These are the activations of a small neural network, seen along a few directions. Each row is one input.
In each table, some parts of the input vary, and every possible input appears once, in random order.
Descriptions start from the smaller parts, as in this example, which fits no table here: one of 5 places around a ring, together with either a single point or one of 9 places around a ring or (one of 2 separate values, together with one of 6 places along a line).
Shared parts are said once, and a part with two or three values counts as separate values.

Table:
x1: [-4  8 15 26 12 -4 -7 -7  5 -5 -3  8]
x2: [ 12  -3  12 -36 -19  22   4  24 -13  47  -5   0]
x3: [-2 -2  5 25 18 -7 -9 -4 15 -8  4 -9]
x4: [-10  -9  -8  14  -1  -7   1 -23   5 -19   3   4]
x5: [ 10  -5   5 -38 -18  17  -3  29 -11  47   4 -14]
x6: [ -8  13  -1  24  -6  -6 -12 -18   5 -14 -21   9]
x7: [ 20 -11  -7 -53 -10   6  38  25 -13   4  18   6]
x8: [ 0  0 12 26 15 -6 -2 -9  9 -8 -7  7]
x9: [ 22  -8  -9 -50  -1   4  35  34 -13  10  24  -5]
x10: [-14   2  -5  17   7  -3  -9 -14   6 -12  12  -8]
x11: [ 22  -8  -1 -44  -7  10  41  32 -10   8   7  15]
x12: [-12   4   5  21  -1  -6  -2 -16   3 -12  -5  14]
x13: [-11  -3 -12  15   1 -10 -10 -25   0 -22  -5   6]
x14: [  3  -7   7 -39 -30  21   9  16 -14  36  -7   3]
x15: [-10  -6  -8  17  11  -6  -4 -15  10 -14   8  -9]
x16: [ -8  -4   1  21   2  -7   4 -17   7 -15 -10  12]
x17: [ -9   3  -3  22   3 -11  -8 -20   2 -18 -17  14]
x18: [ 29  -6  -1 -41   6   6  31  45  -9  16  20  -3]
x19: [ -1  17  10  29   7  -5 -17  -9   7  -8 -18   3]
x20: [ -4   4   1  26  20 -10 -20  -5  11 -11  -3  -8]
x21: [-11   0 -12  19  12  -8 -15 -17   5 -17   0  -8]
x22: [ 29  -5   4 -39   4  11  37  42 -11  16  10  11]
x23: [-11  10 -11  20   3  -4 -19 -15   8 -14  -3 -13]
x24: [ -6   6   8  24  15  -5 -14  -2  12  -6   8  -8]
x25: [ -4  14   2  27  10  -5 -24  -3  13  -8  -7 -13]
x26: [  3  -7  -2 -45 -24  16   0  18 -16  40   7 -17]
x27: [-11   7 -11  18  -9  -5 -14 -23   3 -20  -9   0]
x28: [ -2   7   9  28  17  -9 -13 -10   4 -11 -15   8]
x29: [-14  -1  -4  13  -4  -5  -5 -22   1 -17   8   5]
x30: [  1 -11   0 -46 -33  17   6  10 -18  33   2  -7]
Q: Changing only one part turns x3 into x15. The same change can be made to x5. Which row results?
A: x26
Q: What is each input in this table made of?
A: one of 5 places around a ring, together with either one of 2 separate values or one of 4 places along a line
Q: List by row number the other rows that have the place on the ring of 5 in common with x2.
A: x1, x8, x19, x22, x28
Q: Which other rows does x12 become when the place on the ring of 5 takes its other values? List them by row number.
A: x1, x10, x24, x29

Table:
x31: [ -8  19  12  47  23   0 -25   3  19   0   9 -22]
x32: [ 24 -10  -5 -26  30  -9  22  41  -5   5  25  -5]
x33: [-10 -11  21  -9 -26  14  -7 -11  -7  43 -19   5]
x34: [  6 -17  -3 -31 -16  14 -14   8  -8  40   3 -29]
x35: [ -5  -1 -23 -45 -23  14  -2   1 -21   7  17 -17]
x36: [-12 -12 -12  20   8 -18  16 -31  18 -49  18   2]
x37: [  2 -15  -1 -16 -18   6  44  -2  -6 -12   4  31]
x38: [10 15 33  2 -5 13  0 24  5 29 -3  7]
x39: [-28   2 -18  19 -14 -12 -29 -40   0 -23  11  -4]
x40: [ 10 -17 -29 -38  -3   6  42  17   1  -9  26  -3]
x41: [ 22   7   2  18  34 -13   7   9   1 -22 -16  18]
x42: [-30 -11   0  33   0   2 -39 -27  12  11  -6 -18]
x43: [ 19  11  12 -21   7   5  -4  44   4  24  16 -31]
x44: [ 13  30  11  24  11   5 -19  18  13   7 -24  -2]
x45: [-11   1   3  11 -11   6 -28 -13   1  19 -38  -2]
x46: [ -1   0   5  35  48 -20   1 -10  11 -31  16  -1]
x47: [  9  -3 -15   6  -4 -13  26 -10   5 -39 -16  17]
x48: [15 -6 21 -6 18 -2 23 20 -9  3  5 32]
x49: [-12  15 -15  -1 -23  -6 -18 -23 -12 -15 -24   8]
x50: [-15   2   1 -21 -37   9   5 -19 -21  11  -6  16]
Q: What is each input in this table made of?
A: one of 4 places along a line, together with one of 5 places around a ring
Q: Changing only the place on the ring of 5 turns x34 into x32. The same change can be made to x33. Which row results?
A: x48
Q: Which other rows does x41 become when the place on the ring of 5 takes its other values? List them by row number.
A: x44, x45, x47, x49
